These are the activations of a small neural network, seen along a few directions. Each row is one input.
Each table varies a few parts of the input and shows all the possible inputs, shuffled.
Descriptions start from the smaller parts, as in this example, which fits no table here: one of 3 separate values, together with either a single point or one of 9 places around a ring or (one of 6 places along a line, together with one of 8 places around a ring).
Shared parts are said once, and a part with two or three values counts as separate values.
In the rows, zero is written as 128.

Other details of the inputs vary at random and push rows far along three fixed directions, the same in every table; ignore that.

Rows:
row 1: [ 61 125 143 147  91 140 132 117 110 124 183 113 124]
row 2: [208 147  84 113 188 114 115 151 140 127  63 151 150]
row 3: [ 98 116 136 147 131 121 143  96 122 101 152 127 101]
row 4: [195 132  90 124 187 101  94 181 111  98  52 135 142]
row 5: [ 76 121  98 128 134 147 166  81 109 151 177 102  96]
row 6: [166 135 160 140 147  99 135 101 154 100 100 159 102]
row 7: [ 81 116  85 125 149 152 163  69 117 152 168  99  99]
row 8: [200 105 132 134 200  61 163 107 114  64  65 160  49]
row 9: [119 134  83  84 181 164 117 101 100 179 121 110 143]
row 10: [124 128 169 156  40 103 132 198 148  93 147 139 135]
row 11: [153 136 182 139  61 109  91 199 151 111 109 133 145]
row 12: [ 97 113 120 104 157 167 150  39 116 180 151 102  93]
row 13: [208 125 152 136 183  67 150 103 153  63  68 185  83]
row 14: [152 152 177 152  79 112  90 180 148 111 111 148 160]
row 15: [199 157  79 105 190 118 111 158 134 137  70 151 154]
row 16: [107 112 132 138  98 132 159 113 134 125 157 122 111]
row 17: [131 106 144 111 176 125 182  17 120 147 132 131  43]
row 18: [132 123 169 141  60 105 106 209 128  94 120 134 144]
row 19: [217 124 134 131 172  71 161 117 161  80  72 176  81]
row 20: [ 68 122 136 148  92 149 122 122 114 125 175 107 138]
row 21: [ 88 104 110 125 138 146 166  79 133 175 176 105 130]
row 22: [ 70 118 115 133 150 148 152  62  98 138 173 112 102]
row 23: [ 96 144  67 107 171 181  92 123 101 170 134 108 190]
row 24: [154 142 155 145  75 117 111 175 167 122 119 135 146]
row 25: [128 126 163 142  68 122 144 146 147 122 149 134 124]
row 26: [110 159  66  95 163 186 106 111 127 208 136  98 171]
row 27: [ 79 121 118 145  83 149 139 131 123 139 173  96 131]
row 28: [201 119 108 118 189  91 101 179 130 121  60 143 164]
row 29: [113 136 183 146  84 121 132 113 151 118 149 139 114]
row 30: [161 169  88 111 161 149  58 190 118 150  83 136 219]
row 31: [ 73 122 148 139  90 147 132 118 117 129 174 122 138]
row 32: [ 89 122 110 107 136 159 169  58 132 168 173 113 101]
row 33: [101 103 161 131  89 118 149 127 125 106 150 124  97]
row 34: [108 107 177 156  86 105 134 139 146 113 158 136 146]
row 35: [184 154  90 104 222 117 114 112 119 128  71 161 140]
row 36: [171 172  66 105 174 159  78 169 128 185  83 120 197]
row 37: [112 108 171 124  88 123 146 116 134 118 149 126  97]
row 38: [126  88 117 109 198 121 194  23 107 122 128 130  44]
row 39: [117 109 161 125  89 134 132 126 129 127 141 120 118]
row 40: [174 138 170 148 126  96 123 128 153  96  95 161 116]
row 41: [ 78 113 141 141  64 143 107 170 118 122 160  92 143]
row 42: [175 107 170 143 114  74 141 161 130  67  91 156  92]
row 43: [121 136 167 141  73 126 145 127 153 138 154 130 111]
row 44: [107 122 155 134 110 137 138  94 133 125 152 134 122]
row 45: [ 69 126 159 157  59 131 115 157 124 106 177 115 140]
row 46: [212 107 142 114 209  71 173  72 128  86  64 173  46]
row 47: [170 182  98 116 162 141  53 191 128 155  74 139 211]
row 48: [ 96 104 152 140  95 114 144 128 117 103 151 112  91]
row 49: [138 137 157 155  38 106 104 235 155  91 130 138 165]
row 50: [102 121 176 152  70 112 131 152 138  88 155 143 126]
row 51: [105 137  75  89 149 187  82 144 109 188 127  91 192]
row 52: [114 158  68 103 149 191  96 126 126 208 132  94 188]
row 53: [ 67 105 101 111 160 151 164  52  87 154 168  94  79]
row 54: [112 122 144 157  76 113 144 155 129 107 152 120 115]
row 55: [130 108 126 131 151 112 192  70 126 117 141 141  67]
row 56: [ 84 149  68 102 177 178 104 111  93 175 145 112 176]
row 57: [ 96 132  67  96 149 182  82 157 101 175 128  88 190]
row 58: [191 123 105 138 190  71 164 116 135  78  84 158  69]
row 59: [166 163  88  96 168 151  63 179 115 174  75 119 190]
row 60: [ 91 125 141 146  43 141 120 181 145 126 167 111 159]
row 61: [125 119 153 126 151 113 168  57 136 111 140 152  79]
row 62: [128 140  92  97 164 168  95 118 121 180 111 102 158]
row 63: [138 137 174 162  50 103  84 228 150  72 120 147 178]
Description of these inputs: one of 3 separate values, together with either a single point or (one of 4 places along a line, together with one of 5 places around a ring).
The inputs of row 5 and row 53 match in every part but the choice among 3 separate values. If row 16 is changed in the same way as row 5 into row 53, which row does it become? -> row 38
The inputs of row 61 and row 32 match in every part but the choice among 3 separate values. If row 47 is changed in the same way as row 61 into row 32, which row does it become? -> row 43
Change only the place on the ring of 5 in row 23. List by row number the other rows that result. -> row 31, row 50, row 56, row 63
Change only the place on the ring of 5 in row 11. List by row number the other rows that result. -> row 12, row 17, row 59, row 62

Rows:
row 64: [143 155 124 139  72 138  96 199 144 145 126 115 160]
row 65: [102 112 151 132  96 142 148 112 147 142 156 132 139]
row 66: [142 168 125 142  94 131  71 213 151 121 115 134 204]
row 67: [123 123 155 148 115 109 184  72 153 108 156 144  75]
row 68: [ 81 142 139 137 114 152 130  80 115 138 164 120 110]
row 69: [ 97 105  94 131 162 133 133 112 103 118 143 103 117]
row 70: [178 104 167 126 113  97 154 129 147 109 114 141  90]
row 71: [150 118 144 133  96 118 131 164 157 137 126 138 154]
row 72: [176 135 153 154  99  84 151 156 167 101 117 153 110]
row 73: [132 137  38 117 234 147  78 149  78 140  88 109 182]
row 74: [128 154 146 150 113 117 106 147 135 110 135 145 157]
row 75: [198 128 110 106 192 101 146 113 128 136  71 137  82]
row 76: [141 149  87 107 201 148  84 134 114 158  99 139 202]
row 77: [168 142 157 154  96  99 134 151 153  87 103 151  96]
row 78: [ 83 117 147 110  94 163 112 118 121 155 164 105 150]
row 79: [111 108  98 101 175 116 209  71  92  94 148 157  52]
row 80: [ 77 131 141 115  95 163 110 122 116 159 156  99 131]
row 81: [105  96  73 117 167 129 167  83 107 150 145  93  96]
row 82: [160 143 162 152 101  95 123 147 151  81 106 155  98]
row 83: [ 86 131 138 117  84 164 123 127 121 160 151  95 130]
row 84: [101 107 146 113 104 157 146  90 126 148 157 109 118]
row 85: [168 107 114 148 154  83 141 158 125  73  90 136 104]
row 86: [123 139 155 132 111 124  93 150 113 124 113 133 137]
row 87: [ 75 120 153 120 101 160 106 111 108 155 164 110 155]
row 88: [153 131  83 100 218 133 123  91 128 151  94 146 150]
What is each input in this table made of? -> either a single point or (one of 4 places along a line, together with either a single point or one of 5 places around a ring)
Change only the place on the ring of 5 in row 65. List by row number the other rows that result. -> row 67, row 77, row 83, row 84
Change only the place on the line of 4 in row 86. List by row number the other rows that result. -> row 75, row 80, row 83
Change only the place on the ring of 5 in row 80. List by row number the other rows that result. -> row 66, row 78, row 82, row 88
